Each row below holds a small network's activations on one input, seen along a few directions.
In each table, some parts of the input vary, and every possible input appears once, in random order.
A made-up example of a description, with smaller parts first: one of 8 places around a ring, together with either a single point or one of 9 places along a line or (one of 3 separate values, together with one of 6 places along a line).
Shared parts are said once, and a part with two or three values counts as separate values.
In the rows, zero is written as 128.

Other details of the inputs vary at random and push rows far along two fixed directions, the same in every table; ignore that.
These rows show it; all are for the same input, with only those details redrawn:
[120 132 120 115 125 117 143 145 131 110 130 140]
[162 122 132 139 113  69 139  74 172 115 198 156]
[137 152 123 109 112 175  99 133 119 165 110 123]
[197 139 144 150  91 112  90  32 179 180 211 143]
[136 153 124 109 112 175  98 135 120 166 109 123]
[135 151 124 108 112 176 100 137 119 165 109 125]
[163 119 131 141 114  68 140  75 171 115 196 154]
[135 153 123 109 110 176  99 135 119 166 110 122]

Table:
R1: [111 115 115 144 126 165 132 172 115 149  79  87]
R2: [106  85 111 160 151  44 201 160 149  72 134 128]
R3: [ 80 122 132 110 165 143 145 168  88  76  88 131]
R4: [157 147 147 117 128 166  77 101 121 147 139 125]
R5: [ 97 127 107 124 112 162 117 173 108 150  75 106]
R6: [135 130 118 139 105 145 100 122 131 177 118 115]
R7: [150 142 142 115 136 149  99 109 126 142 145 135]
R8: [103 141 138 112 153 178 108 146  85 127  89 121]
R9: [ 97  81 105 147 138   7 209 140 162  54 167 153]
R10: [ 76 116 124 120 164 106 187 189  96  74  80 128]
R11: [ 92  85 107 153 152  52 206 177 141  59 120 119]
R12: [156 144 148 119 124 166  77  97 120 141 143 123]
R13: [ 75 115 124 116 168 105 195 188  97  75  87 133]
R14: [ 90 104 104 130 120 113 152 169 122 105  95 120]
R15: [128 110 118 150 139 115 152 146 139 146 120 112]
R16: [119 131 119 114 125 116 143 147 129 110 126 140]
R17: [135 147 125 118  99 180  89 128 119 156 108 114]
R18: [136 141 147 121 149 164  98 104 110 156 128 131]
R19: [160 118 134 148 106  64 134  71 172 105 198 150]
R20: [138 142 148 127 143 164  93 101 108 153 125 129]
R21: [195 135 155 142 122 106  83  44 160 149 205 144]
R22: [157 124 130 142 109  74 136  82 167 112 186 151]
R23: [114 134 140 127 133 173 122 138 105 142  89 106]
R24: [102 138 137 122 140 173 129 156  96 137  78 110]
Describe the family of inputs behind these rows. -> one of 4 places along a line, together with one of 6 places around a ring
Changing only the place on the line of 4 turns R12 into R21. The same change can be made to R14. Which row results? -> R6
Change only the place on the line of 4 in R1. List by row number the other rows that result. -> R2, R11, R15
Change only the place on the ring of 6 in R8. List by row number the other rows that result. -> R4, R5, R11, R19, R24
